Each row below is a small network's average activation on inputs in which a field has the value named, seen along a few directions.
Related values have similar rows: they may be neighbours, one step apart, or belong to one group.
(in the rows, 500 means zero)
Random noise pushes rows far along 7 fixed directions. That doesn't count. These rows show it; they differ only by the noise:
[697 680 306 502 381 547 389 630 458 500 453 302 315 528 479 708 550 458
 459]
[618 358 390 467 576 475 578 541 609 548 504 495 352 545 387 628 588 465
 435]
[712 427 316 478 380 458 582 458 637 489 432 531 313 615 329 654 535 435
 536]
[363 468 480 515 588 425 498 557 530 272 543 388 597 463 602 334 374 507
 235]
[531 408 438 443 539 579 470 457 550 476 577 425 552 354 588 495 528 516
 503]
[482 643 463 509 366 428 512 539 476 333 463 428 555 650 475 445 377 459
 448]
[497 520 480 447 611 498 539 653 479 545 545 376 485 607 422 586 558 475
 443]
[495 518 562 523 536 461 515 587 454 530 517 515 512 543 535 499 518 486
 410]
[453 479 561 458 459 409 654 484 533 453 495 583 597 736 358 443 442 453
 565]


Field VUG:
fopig: [334 508 536 439 571 528 466 473 441 333 526 423 592 521 545 331 402 551
 479]
sud: [549 457 537 467 566 517 574 584 506 633 544 472 507 481 499 591 588 487
 463]
sobam: [367 607 440 389 501 642 398 547 461 366 554 259 622 531 494 448 424 504
 618]
bapab: [579 603 505 562 417 525 436 428 412 591 482 559 475 392 563 560 551 557
 582]
pira: [424 698 519 534 305 593 324 366 346 292 408 576 450 609 501 358 391 557
 731]
pud: [615 278 487 370 574 697 485 409 614 732 565 545 489 345 490 635 682 482
 790]
koru: [551 545 543 537 388 569 347 507 487 580 422 528 443 412 623 543 514 482
 556]
medi: [565 251 562 483 593 521 573 464 641 698 510 620 501 341 554 553 607 444
 519]
mezoz: [604 658 560 574 385 502 476 468 371 713 434 657 421 541 402 626 602 499
 699]
lutep: [499 353 595 542 554 484 541 527 555 615 520 599 507 455 561 520 545 493
 434]
zuv: [394 643 304 339 661 673 402 553 455 340 569  75 519 441 446 552 491 587
 532]
pul: [430 455 372 446 676 547 509 468 554 521 582 358 498 410 356 542 541 552
 560]
dom: [553 450 556 648 438 421 491 289 507 630 493 737 489 221 641 431 503 582
 479]
The values of VUG form a line.
- A walk along VUG starts at dom and steps to its neighbour pul. Put sobam, bapab, mezoz, lutep in the order it reaches them. => mezoz, bapab, sobam, lutep
- Which values are neighbours of medi? Give them in the order they are listed. => pud, koru
- What is the length, in steps, of the shortest route from zuv to sud? => 3

Field BUBI:
mik: [480 577 583 531 539 470 575 585 360 488 529 526 513 587 470 483 510 502
 409]
bulap: [578 451 441 516 582 460 617 481 550 662 609 443 552 392 461 633 596 544
 473]
punu: [413 426 308 464 630 381 609 672 725 415 549 165 629 505 402 506 406 390
 241]
veg: [495 466 501 504 556 581 386 581 461 454 446 483 301 521 472 575 547 496
 464]
soka: [600 385 508 545 393 462 454 478 581 538 352 722 250 569 441 568 516 441
 519]
lenu: [593 333 627 450 762 600 562 688 434 902 630 478 531 363 684 711 806 531
 425]
gon: [505 752 502 624 342 453 397 497 321 351 450 585 390 543 559 434 419 521
 414]
zut: [400 496 460 572 516 329 654 401 638 375 564 431 742 341 572 373 358 540
 299]
bevok: [861 418 264 551 440 408 714 537 669 566 512 417 335 444 492 739 594 441
 230]
rel: [558 235 498 515 441 436 606 392 703 473 528 616 616 342 663 430 468 478
 456]
silef: [701 700 447 570 328 509 341 666 451 675 436 344 382 356 650 668 516 428
 396]
kuz: [535 507 587 448 401 429 707 494 503 468 480 540 640 730 469 481 454 462
 562]
vufos: [369 763 612 547 442 400 489 460 401 569 449 510 663 575 446 407 389 539
 570]
The values of BUBI form a line.
- A walk along BUBI starts at vufos and steps to its neighbour zut. Put bulap, veg, rel, kuz in the order it reaches them. => bulap, kuz, rel, veg
- What is the length, in steps, of the shortest route from lenu to bevok? => 2
- Which values are neighbours of punu? Give them in the order they are listed. => silef
